These are the activations of a small neural network, seen along a few directions. Each row is one input.
In each table, some parts of the input vary, and every possible input appears once, in random order.
Descriptions start from the smaller parts, as in this example, which fits no table here: one of 5 places around a ring, together with either a single point or one of 11 places along a line or (one of 2 separate values, together with one of 6 places along a line).
Shared parts are said once, and a part with two or three values counts as separate values.

Rows:
x1: [-21.9 -24.5 -15.8  11.0 -31.6 -11.2   2.5  39.9 -33.1 -67.4  -7.4]
x2: [ 29.3 -21.7 -71.1 -10.1 -31.3 -14.0  -2.2  -4.2  37.6   1.9   7.4]
x3: [  3.3 -15.0 -90.3 -23.8   4.3 -21.0 -18.7  -7.5  31.2  16.4  38.4]
x4: [  5.2  31.5  34.4   5.4  -5.3  76.2 -27.7  19.5 -55.0  -4.2  -2.8]
x5: [-27.5   5.4   0.4 -13.9  47.1 -49.8   3.3   1.4  20.2  30.0   5.2]
x6: [  0.6 -26.7 -10.8  26.8 -33.3 -25.1  14.3   8.8  13.6 -37.3 -12.7]
x7: [ 31.8 -27.4 -56.1   9.0 -54.4   1.6  -5.1   3.5  16.0 -34.1  -3.5]
x8: [  7.5  16.7  56.4  30.1   2.1  19.0  12.4  -2.4  -9.3   1.4 -19.6]
x9: [-26.0  -4.2  24.9  10.0 -14.7  -6.7   8.2  37.7 -42.7 -59.4 -17.4]
x10: [ 30.2  34.2  34.8  -4.5  13.9  46.0 -16.2 -22.4   2.5  64.9   3.5]
x11: [  4.9  24.6  45.0  11.1  26.8   3.2  15.9 -11.7  10.3  40.0  -9.1]
x12: [ -3.0  -5.8  32.1  25.6 -16.2 -20.3  20.4   5.6   4.0 -28.8 -23.6]
x13: [-17.0  16.4  54.3  12.9   2.4  29.6   1.3  30.0 -55.9 -32.4  -8.6]
x14: [  5.1  42.8  10.4 -14.8  49.1  38.4 -32.6 -24.5  -6.8  79.4  28.5]
x15: [-23.7 -17.1 -44.1 -12.3  28.1 -54.5  -2.6   4.2  30.0  20.4  15.9]
x16: [  3.7 -22.5 -59.0  -0.3 -52.9  18.4 -12.1  27.6 -30.5 -68.6  13.9]
x17: [ 32.5  26.4  47.2  14.5  -9.5  61.3 -19.0 -13.0 -14.1  27.5  -7.1]
x18: [ -0.3 -23.3 -22.0   3.8  -9.5 -45.9  16.8   3.5  36.2   1.6  -6.4]
x19: [-15.1 -34.4 -28.4 -69.4  15.3   9.1  22.0 -85.0  19.1 -19.4   3.6]
x20: [-16.0  27.7  29.6 -11.1  62.8 -11.3  -4.8  -9.5   1.6  59.0  14.5]
x21: [ -3.8  -3.1  28.1   0.2   6.7 -43.1  23.8  -1.4  25.0   9.3 -12.7]
Q: What is each input in this table made of?
A: either a single point or (one of 4 places along a line, together with one of 5 places along a line)
Q: Which other rows does x12 become when the place on the line of 4 takes its other values? List them by row number.
A: x5, x9, x21

Rows:
x22: [ -2.3  46.7  23.7 -19.4  18.3  27.7  -2.5  34.4 -25.4  48.5  16.8]
x23: [ 17.6 -50.9 -73.6  -4.0 -15.9 -17.4 -24.3 -22.0  38.4  10.4  16.2]
x24: [-32.8  14.3  64.1  38.8  19.4  35.9  -2.4  16.6 -30.7  -2.8   3.1]
x25: [  7.5 -40.6  10.5 -28.6 -53.5 -23.5  -0.5 -14.2  37.7 -37.2  -1.5]
x26: [-26.1  -4.5   8.3   8.0  63.8 -40.6 -40.6 -29.2  11.7  53.4   0.1]
x27: [ -9.8  -5.5 -17.3  47.0  -8.4 -12.5  34.5  30.2 -27.3 -70.1   0.4]
x28: [  6.4  -6.4 -65.6  -7.9 -17.7 -14.4   3.6  49.4 -16.6 -11.6 -20.5]
x29: [ 30.8  49.7  37.8  51.5 -14.6  66.6 -26.2   1.9 -17.4   9.7  17.2]
x30: [ -4.3  10.7  73.9  -1.0  17.7 -11.7  19.3   2.5  12.1  35.1 -21.8]
x31: [-31.4 -18.3 -44.4 -23.1   4.8 -47.7  16.4 -27.7  32.8 -19.4  38.0]
x32: [ -9.9  33.5  55.9  46.0   2.7  52.6   7.8  14.7 -28.4  12.0  18.0]
x33: [17.5 29.2 67.3  5.9  2.8  9.6 30.8  2.4 19.6 46.4 -8.0]
x34: [  1.3   3.6 -20.8 -32.3  56.8  35.2  15.6 -85.4   6.5  43.3   2.5]
x35: [ 30.0  43.5 -12.9  13.1  25.3  19.9 -25.1 -35.3  38.1  72.4  35.9]
x36: [ 36.1  62.1   7.7 -13.9   2.8  45.8 -33.9  23.4 -10.5  42.4  15.9]
x37: [ 14.5 -44.8 -26.5  36.5 -55.2  25.1 -27.4  11.5 -13.7 -48.1  -4.5]
x38: [-21.2  13.5  28.1 -18.2  42.8 -15.0 -51.0  27.2 -34.3  24.7 -20.3]
x39: [ 56.6  46.7  49.9  11.4 -15.3  23.9  -2.3 -10.0  30.1  44.3  -9.6]
x40: [ -0.7 -20.3 -34.7  57.0 -33.8   7.3  13.3  30.1 -19.7 -47.1 -20.2]
x41: [-15.1 -37.4  -1.4   9.8 -54.8  10.8 -22.9  -4.8 -10.7 -66.4  21.7]
x42: [ -7.9  27.9   2.8   7.6  41.0   0.3   7.4 -24.9  23.6  78.7  37.4]
x43: [ 30.7   6.6  48.8 -31.7  13.5  39.4  39.3 -56.6  -3.1  10.7 -46.7]
x44: [ 12.6  -6.2  -8.8  10.4 -10.6 -54.9  54.6  17.6  12.8 -36.3 -24.1]
x45: [-32.2   9.0  12.2  -0.5  59.0 -10.9  -1.2 -20.9  27.4  61.5  22.7]
x46: [  3.8  11.0  34.1  12.0  12.3  80.0  11.9 -46.1 -59.9 -23.5 -18.8]
x47: [ 23.0 -22.0 -23.9  18.1 -34.6 -32.6  35.6  18.3  26.1 -14.0 -45.4]
x48: [ 20.3 -31.2 -55.8 -28.4 -37.1   7.0 -35.1  32.3  -6.5 -15.5  -5.4]
x49: [-12.7 -14.0  11.6 -22.3 -32.7 -45.5  35.1  -7.3  25.4 -44.6  -4.4]
x50: [-25.4  27.1  33.1 -27.4  36.5  16.4 -11.7  38.3 -22.4  30.8   2.3]
x51: [  3.3 -26.1 -83.0  16.2   3.2 -39.3  14.3  -5.2  28.7  14.6   0.9]
x52: [-30.0   0.1  59.4  45.3  28.5   7.9 -42.0   8.6 -37.0 -10.8 -21.1]
x53: [ -4.0   7.9 -47.6 -14.7   6.4 -32.5  25.1  49.3 -23.6 -36.7  -0.6]
x54: [ -9.2 -43.9 -46.9 -28.2 -15.4 -30.0 -19.6 -36.7  38.5  -8.9  42.1]
x55: [ 37.7 -47.4 -16.0  -3.0 -57.0 -14.9  -5.3   0.1  32.0 -14.6 -29.9]
x56: [ -8.4 -10.2 -65.2   7.9  25.9 -57.2  35.9  -2.4  21.5 -11.0  18.3]
x57: [ -3.2  -3.5  70.5   6.4  28.0 -33.1 -19.0  -3.1   8.4  22.5 -44.6]
x58: [-34.9 -10.6   0.0  15.6 -34.8 -12.0  13.1   2.1 -23.3 -73.5  18.8]
x59: [ -7.9 -24.6 -30.0 -52.7 -36.7  -6.4 -30.6  15.7  -3.8 -34.3  21.2]
x60: [-28.8   0.8 -27.4 -46.7 -15.6 -23.8   5.8  24.5 -10.8 -45.1  18.0]
x61: [  8.8  24.3   2.2 -60.3  32.4  64.4   4.1 -19.1 -46.3  10.0 -19.8]
Q: The inputs of x51 and x28 match in every part but one. If x26 is changed in the same way as x51 into x28, which row does it become?
A: x38
Q: The inputs of x35 and x29 match in every part but one. If x54 is changed in the same way as x35 into x29, which row does it become?
A: x41
Q: What is each input in this table made of?
A: one of 4 separate values, together with either a single point or one of 4 places along a line or one of 5 places around a ring
Q: Which other rows does x40 become when the place on the ring of 5 takes its other values? List them by row number.
A: x27, x37, x41, x58
Q: Which other rows does x56 become when the choice among 4 separate values takes its other values? List them by row number.
A: x27, x44, x53

Rows:
x62: [-33.0  20.5  51.2   3.0  30.6  20.3 -49.2  14.8 -47.6  -5.2  25.1]
x63: [ 12.0 -53.7  -0.3  41.3 -82.3 -20.1   8.4  10.6   6.3 -73.0  -8.4]
x64: [ -1.8  -3.1  75.4  39.6 -18.2  13.9 -10.3 -44.5  14.4 -10.0  -2.3]
x65: [ 16.8  -7.0 -21.6 -67.4  11.6 -52.0   4.9  -4.2  40.2  21.2 -25.4]
x66: [-38.9   1.3  40.7 -39.8  21.8  26.2 -18.2  15.4 -53.4 -21.0  -9.4]
x67: [ -9.5 -58.8 -71.4 -15.7 -25.7 -70.9 -33.7  13.9  41.5 -32.7  17.0]
x68: [ -9.0  28.3  21.9 -42.0   0.6   9.9   0.4  48.7 -50.2 -17.6 -28.4]
x69: [-38.1 -17.3 -25.0   6.0 -38.2  -7.5 -35.2  66.2 -49.5 -66.2   6.8]
x70: [ 17.5  -1.2  52.7  68.4 -30.7   4.2   1.8  -7.0  11.0  21.6 -24.8]
x71: [ 37.1  -4.9  45.2  -7.5 -44.4  -3.3  42.9  -8.1   4.2 -22.7 -46.9]
x72: [  8.9  13.3 -11.9   0.9   2.5  59.2 -29.4 -50.5  -7.9  24.1  44.7]
x73: [-25.4 -34.5 -67.3  37.2  -5.0 -40.7  29.0  21.2  -4.5 -75.2  15.9]
x74: [  2.1 -30.6  64.0  -4.8 -24.0  15.5  24.3 -44.4   4.3 -26.6 -32.1]
x75: [ 38.1  14.7  48.7  24.1 -47.2   0.8  34.0  20.3  21.9  10.1 -23.1]
x76: [-28.6  -9.2   8.0 -17.8  29.6 -38.6 -35.5 -40.6  40.7  42.5  36.1]
x77: [ -1.9  40.9  25.8  -9.6  -0.9  11.1  -5.9  73.0 -33.7  14.7  -1.9]
x78: [ 28.9  16.5 -31.0  31.3  -2.9  51.9 -26.5 -15.9  -4.8  50.2  17.3]
x79: [ 21.3 -26.4 -88.8   4.4 -49.6  35.8 -30.7  -2.1  -0.5 -46.0  24.6]
x80: [ -4.5  -5.9 -13.0  15.3  22.9 -45.4 -31.2  -1.6  42.0  71.4   6.9]
x81: [ 47.5  32.3 -33.0 -11.2 -19.6  47.5   5.5   9.1   5.9  38.2  17.8]
x82: [-42.1  16.7  13.5  34.5  56.2  -6.8  17.4 -35.3  -1.4  -2.4  29.3]
x83: [-13.4  23.3  30.6  32.8  23.7  13.6 -44.8  48.5 -44.5  22.0  -3.8]
x84: [-21.5 -37.3  -2.5 -64.5  27.7 -35.4  -7.5 -42.3  33.1  20.8  -0.9]
x85: [ 49.3  17.6 -39.3 -44.1 -12.3  49.6   6.2 -19.3  -6.3   3.6 -11.2]
x86: [ -0.3  36.6 -12.7  18.4  21.1 -18.4  63.6  32.2   8.8  19.1   4.3]
x87: [ 22.4  10.3 -14.6 -30.1   9.7 -47.3  -3.0  26.6  54.1  55.0   4.3]
x88: [-36.2 -10.5   2.4 -12.6  54.8  -2.8  46.5 -37.5  -8.0 -24.4  -9.7]
x89: [ 19.8 -10.7 -20.8 -41.5   8.1  65.7 -12.2 -53.2 -10.5   1.1   7.3]
x90: [-16.0  18.6  -8.1  67.2  49.1 -14.9  21.1   4.6  -0.1  27.7   0.3]
x91: [ -1.5  20.3 -18.6 -15.8  31.0 -21.2  67.3   1.3  -5.2 -20.4 -29.6]
Q: What is each input in this table made of?
A: one of 5 separate values, together with either a single point or one of 5 places around a ring
Q: The inputs of x69 and x63 match in every part but the choice among 5 separate values. If x66 is changed in the same way as x69 into x63, which row does it become?
A: x74
Q: List by row number the other rows that have the choice among 5 separate values in common with x73.
A: x82, x86, x88, x90, x91
